A small network was trained on invented records. Each row is its activation on one of them, seen along a few directions.
Each row is followed by the record's values for the fields Y, N, W, Z, G, C, P.
Not every record has every field; a missing one is written absent.
The largest differences between rows may come from other fields.
In the rows, zero is written as 500.
Strong random noise was added to every row along 2 fixed directions; ignore it. To show where, here is one row again and again, with new noise each time:
[660 636 522 618 523 552 467 610 678 365 674 582 562 535 326 499 521 502
 524 538 488 416]
[607 608 475 593 560 472 459 507 631 392 677 584 491 552 408 519 526 486
 560 549 481 429]
[480 563 560 570 492 377 498 497 468 470 537 476 440 494 553 579 532 508
 539 515 508 511]
[557 598 572 596 483 466 493 580 551 426 575 506 510 498 448 546 526 514
 517 517 506 478]

[644 484 383 543 538 449 534 338 692 327 671 683 464 594 365 481 451 522
 597 546 431 373] => Y=y2, N=absent, W=w1, Z=z1, G=absent, C=c3, P=p1
[370 473 519 459 491 411 543 476 388 548 410 438 490 489 634 514 513 486
 487 488 491 571] => Y=y4, N=n3, W=w1, Z=z2, G=absent, C=c3, P=p2
[603 617 234 519 764 550 262 432 646 535 740 642 433 628 484 427 584 352
 612 596 507 391] => Y=y1, N=n1, W=w1, Z=absent, G=g2, C=c3, P=p3
[566 664 695 614 419 503 465 776 522 469 474 442 555 468 475 539 566 466
 508 483 550 479] => Y=y4, N=n1, W=w1, Z=z1, G=absent, C=c3, P=p3
[488 526 508 475 536 382 575 491 437 449 566 535 484 558 604 518 557 528
 585 512 466 477] => Y=y2, N=absent, W=w2, Z=absent, G=g2, C=c3, P=p3
[677 615 419 590 604 569 314 465 706 417 679 614 468 563 333 532 490 496
 525 560 485 373] => Y=y4, N=absent, W=w1, Z=absent, G=g2, C=c3, P=p1
[433 336 524 369 422 564 746 445 473 475 400 486 582 468 468 426 436 567
 445 437 419 561] => Y=y2, N=absent, W=w1, Z=z2, G=absent, C=c2, P=p2
[532 641 376 551 646 416 299 497 520 545 651 543 409 550 604 520 595 359
 613 562 545 440] => Y=y3, N=n1, W=w1, Z=z2, G=absent, C=c3, P=p3
[478 461 471 417 491 619 585 642 470 569 473 482 632 524 520 342 526 433
 488 486 515 534] => Y=y2, N=n3, W=w1, Z=absent, G=g2, C=c2, P=p3
[426 494 543 494 435 573 429 556 390 650 371 385 512 399 554 518 494 472
 412 465 565 566] => Y=y3, N=absent, W=w1, Z=absent, G=g1, C=c2, P=p1
[754 482 385 577 523 705 428 400 847 343 633 680 525 549 122 441 391 545
 453 540 451 387] => Y=y2, N=n3, W=w1, Z=z1, G=absent, C=c3, P=p1
[550 524 648 581 390 394 557 539 533 403 491 503 459 470 477 596 509 583
 504 475 513 492] => Y=y2, N=n1, W=w1, Z=z1, G=absent, C=c3, P=p1
[480 507 727 608 314 671 395 754 467 589 244 333 551 355 393 533 491 566
 303 431 583 576] => Y=y2, N=n1, W=w1, Z=z2, G=absent, C=c3, P=p2
[505 562 715 550 358 539 547 781 467 447 383 433 628 428 456 513 515 582
 449 439 534 498] => Y=y2, N=absent, W=w2, Z=z2, G=absent, C=c3, P=p2
[466 493 422 394 560 351 703 417 457 419 612 587 504 582 623 469 545 474
 633 508 433 485] => Y=y1, N=absent, W=w2, Z=z1, G=absent, C=c2, P=p3
[509 385 598 375 350 658 877 619 507 426 399 471 726 426 368 402 421 571
 424 428 442 584] => Y=y1, N=n1, W=w2, Z=z1, G=absent, C=c2, P=p3
[588 569 561 530 454 663 487 745 589 493 507 514 660 497 379 421 534 519
 423 481 535 478] => Y=y2, N=n3, W=w1, Z=absent, G=g2, C=c3, P=p1
[511 425 486 392 457 584 715 545 472 461 505 498 654 507 486 402 476 536
 486 475 458 528] => Y=y1, N=absent, W=w2, Z=absent, G=g2, C=c2, P=p3
[448 555 526 552 559 328 358 430 467 501 512 505 342 528 605 610 569 522
 561 509 533 483] => Y=y2, N=n1, W=w1, Z=z2, G=absent, C=c3, P=p2
[461 513 628 468 426 528 609 644 410 533 450 389 600 459 535 494 521 499
 481 474 503 562] => Y=y4, N=n1, W=w2, Z=absent, G=g2, C=c2, P=p3
[428 416 678 574 321 423 559 461 408 493 278 391 398 402 497 614 437 607
 425 448 520 565] => Y=y2, N=n1, W=w2, Z=z1, G=absent, C=c3, P=p1
[409 564 540 465 596 249 541 547 368 518 600 538 416 584 762 501 644 433
 664 520 524 484] => Y=y2, N=absent, W=w1, Z=absent, G=g2, C=c3, P=p3
[672 630 542 609 498 594 333 679 683 435 611 559 557 497 345 501 539 504
 478 504 551 421] => Y=y1, N=n1, W=w1, Z=z2, G=absent, C=c3, P=p2
[475 564 378 445 662 371 473 472 473 530 671 601 463 608 664 456 625 410
 638 536 504 463] => Y=y1, N=absent, W=w1, Z=absent, G=g2, C=c3, P=p3
[292 456 643 435 444 311 644 530 249 595 374 384 464 465 749 555 561 510
 534 458 510 600] => Y=y2, N=absent, W=w2, Z=absent, G=g2, C=c2, P=p3
[685 712 694 676 445 605 417 824 652 345 576 529 614 494 289 548 544 589
 463 505 527 380] => Y=y2, N=absent, W=w2, Z=absent, G=g2, C=c3, P=p1
[500 501 644 597 364 430 504 498 478 439 409 435 437 459 447 592 468 598
 485 475 510 509] => Y=y2, N=n1, W=w2, Z=z2, G=absent, C=c3, P=p1
[529 398 209 466 657 528 326 147 574 562 581 582 380 564 490 487 409 460
 505 563 479 477] => Y=y1, N=n3, W=w2, Z=absent, G=g2, C=c3, P=p1
[582 461 267 446 657 564 460 324 656 486 696 657 467 585 416 408 485 448
 547 560 449 435] => Y=y1, N=n1, W=w1, Z=absent, G=g2, C=c3, P=p1
[549 538 358 453 623 499 457 470 542 509 632 570 512 608 558 429 535 427
 574 557 491 469] => Y=y4, N=n3, W=w1, Z=absent, G=g2, C=c3, P=p3
[587 445 430 505 501 632 473 410 623 462 538 563 539 488 321 479 396 550
 449 511 483 449] => Y=y1, N=absent, W=w2, Z=absent, G=g1, C=c3, P=p1
[444 455 361 439 612 342 485 274 436 520 588 532 360 570 655 529 521 470
 604 535 464 500] => Y=y1, N=n1, W=w2, Z=absent, G=g2, C=c2, P=p3
[584 603 440 596 618 397 320 459 562 438 683 581 397 586 515 532 549 468
 612 570 521 374] => Y=y2, N=absent, W=w2, Z=absent, G=g2, C=c3, P=p1
[705 548 484 638 499 658 321 498 741 396 604 602 501 490 213 524 426 560
 439 528 514 371] => Y=y1, N=absent, W=w1, Z=absent, G=g2, C=c3, P=p1
[447 564 523 486 513 352 520 535 410 519 520 488 447 518 645 527 567 454
 582 504 500 506] => Y=y3, N=absent, W=w1, Z=z2, G=absent, C=c2, P=p3
[580 661 531 617 575 458 304 633 581 472 639 592 474 554 488 527 595 458
 549 535 567 396] => Y=y2, N=absent, W=w1, Z=absent, G=g2, C=c3, P=p1
[442 454 648 392 428 500 832 669 406 432 474 465 653 500 532 415 542 558
 515 449 443 551] => Y=y2, N=absent, W=w2, Z=absent, G=g2, C=c2, P=p3
[514 462 597 606 392 494 403 397 531 495 400 431 405 413 394 642 403 591
 407 480 528 530] => Y=y4, N=n1, W=w2, Z=z2, G=absent, C=c3, P=p1
[491 379 479 477 410 566 567 370 509 508 377 450 483 449 430 504 381 529
 453 484 479 564] => Y=y4, N=n1, W=w2, Z=z1, G=absent, C=c3, P=p1
[312 361 429 406 538 363 500 257 324 647 383 429 352 503 714 536 455 457
 539 498 493 569] => Y=y4, N=absent, W=w2, Z=absent, G=g2, C=c2, P=p1
[422 389 516 413 477 477 644 435 424 511 446 487 507 491 560 469 473 517
 492 485 462 556] => Y=y2, N=n1, W=w2, Z=absent, G=g2, C=c2, P=p1
[696 501 345 600 568 541 384 267 756 333 655 680 408 557 253 524 397 546
 544 554 453 343] => Y=y1, N=absent, W=w1, Z=z1, G=absent, C=c3, P=p1
[615 615 352 620 642 367 287 359 674 405 711 660 342 612 463 552 522 418
 637 590 504 340] => Y=y3, N=absent, W=w2, Z=z1, G=absent, C=c3, P=p1

Here are new rows. What are their fields?
[416 353 450 378 472 503 710 356 393 535 432 459 529 479 551 483 433 564
 483 466 429 572] => Y=y1, N=absent, W=w2, Z=absent, G=g2, C=c2, P=p3
[503 469 469 427 525 539 630 481 491 485 555 516 564 532 490 445 506 490
 513 498 439 525] => Y=y4, N=n1, W=w2, Z=absent, G=g2, C=c2, P=p3
[759 523 351 586 541 814 301 487 792 428 595 606 597 516 154 432 387 532
 404 543 496 387] => Y=y1, N=n3, W=w1, Z=absent, G=g2, C=c3, P=p1
[481 382 496 499 447 462 596 326 509 441 434 512 411 495 445 510 431 562
 490 486 452 519] => Y=y2, N=n1, W=w2, Z=z1, G=absent, C=c3, P=p1
[448 423 630 509 331 393 646 480 416 467 350 456 478 438 550 571 444 593
 481 446 493 534] => Y=y2, N=absent, W=w1, Z=z1, G=absent, C=c3, P=p1
[440 584 504 518 580 395 403 559 419 585 524 489 420 544 673 526 617 440
 559 522 552 518] => Y=y2, N=n1, W=w1, Z=absent, G=g2, C=c3, P=p3
[472 547 437 504 563 412 461 458 484 518 554 519 464 566 591 495 553 445
 549 535 491 515] => Y=y4, N=n3, W=w1, Z=z2, G=absent, C=c3, P=p3
[536 568 661 584 403 411 532 605 502 369 475 496 508 491 467 572 500 606
 524 486 498 448] => Y=y2, N=absent, W=w2, Z=z2, G=absent, C=c3, P=p1
[586 557 706 580 332 617 600 744 581 418 415 458 623 415 324 518 486 574
 413 451 514 510] => Y=y2, N=n1, W=w1, Z=z1, G=absent, C=c3, P=p1
[589 665 473 610 584 482 241 585 584 527 647 544 444 549 497 533 597 438
 545 541 580 425] => Y=y1, N=n1, W=w1, Z=absent, G=g2, C=c3, P=p1
[472 470 324 478 633 304 523 237 495 457 667 600 354 591 616 518 530 439
 646 557 452 472] => Y=y1, N=n1, W=w2, Z=z1, G=absent, C=c3, P=p3
[583 505 412 471 573 638 549 519 663 403 635 594 612 560 340 391 500 473
 497 517 430 448] => Y=y2, N=n1, W=w2, Z=z2, G=absent, C=c2, P=p2
[532 641 487 599 539 473 260 545 529 522 523 484 425 507 514 566 537 462
 519 531 537 439] => Y=y3, N=absent, W=w1, Z=z2, G=absent, C=c3, P=p2
[542 452 392 426 547 546 620 432 552 457 563 570 520 528 467 431 497 476
 538 505 439 495] => Y=y1, N=n1, W=w1, Z=z1, G=absent, C=c2, P=p3
[511 520 468 376 541 571 654 666 513 492 558 550 674 544 526 360 579 446
 517 479 490 530] => Y=y1, N=n3, W=w1, Z=z2, G=absent, C=c2, P=p3
[408 486 592 581 452 374 351 413 348 565 356 390 345 426 605 664 457 575
 480 492 568 512] => Y=y1, N=absent, W=w2, Z=absent, G=g2, C=c3, P=p1
[461 333 338 374 545 336 778 107 479 377 568 598 406 590 560 485 404 518
 640 523 344 491] => Y=y4, N=absent, W=w2, Z=z1, G=absent, C=c2, P=p3
[509 528 268 427 694 518 407 417 530 573 680 583 479 589 562 388 544 325
 599 573 502 462] => Y=y3, N=n1, W=w2, Z=absent, G=g2, C=c2, P=p3
[575 593 632 520 459 528 621 721 568 391 550 552 633 483 405 503 533 553
 498 473 487 464] => Y=y1, N=absent, W=w2, Z=z2, G=absent, C=c3, P=p3
[622 459 324 415 618 649 630 443 676 382 715 674 634 601 326 339 476 473
 540 533 412 417] => Y=y1, N=absent, W=w2, Z=absent, G=g2, C=c2, P=p3
[510 517 624 427 436 565 748 704 465 424 493 489 689 506 464 438 526 558
 502 461 454 503] => Y=y2, N=absent, W=w2, Z=absent, G=g2, C=c2, P=p3
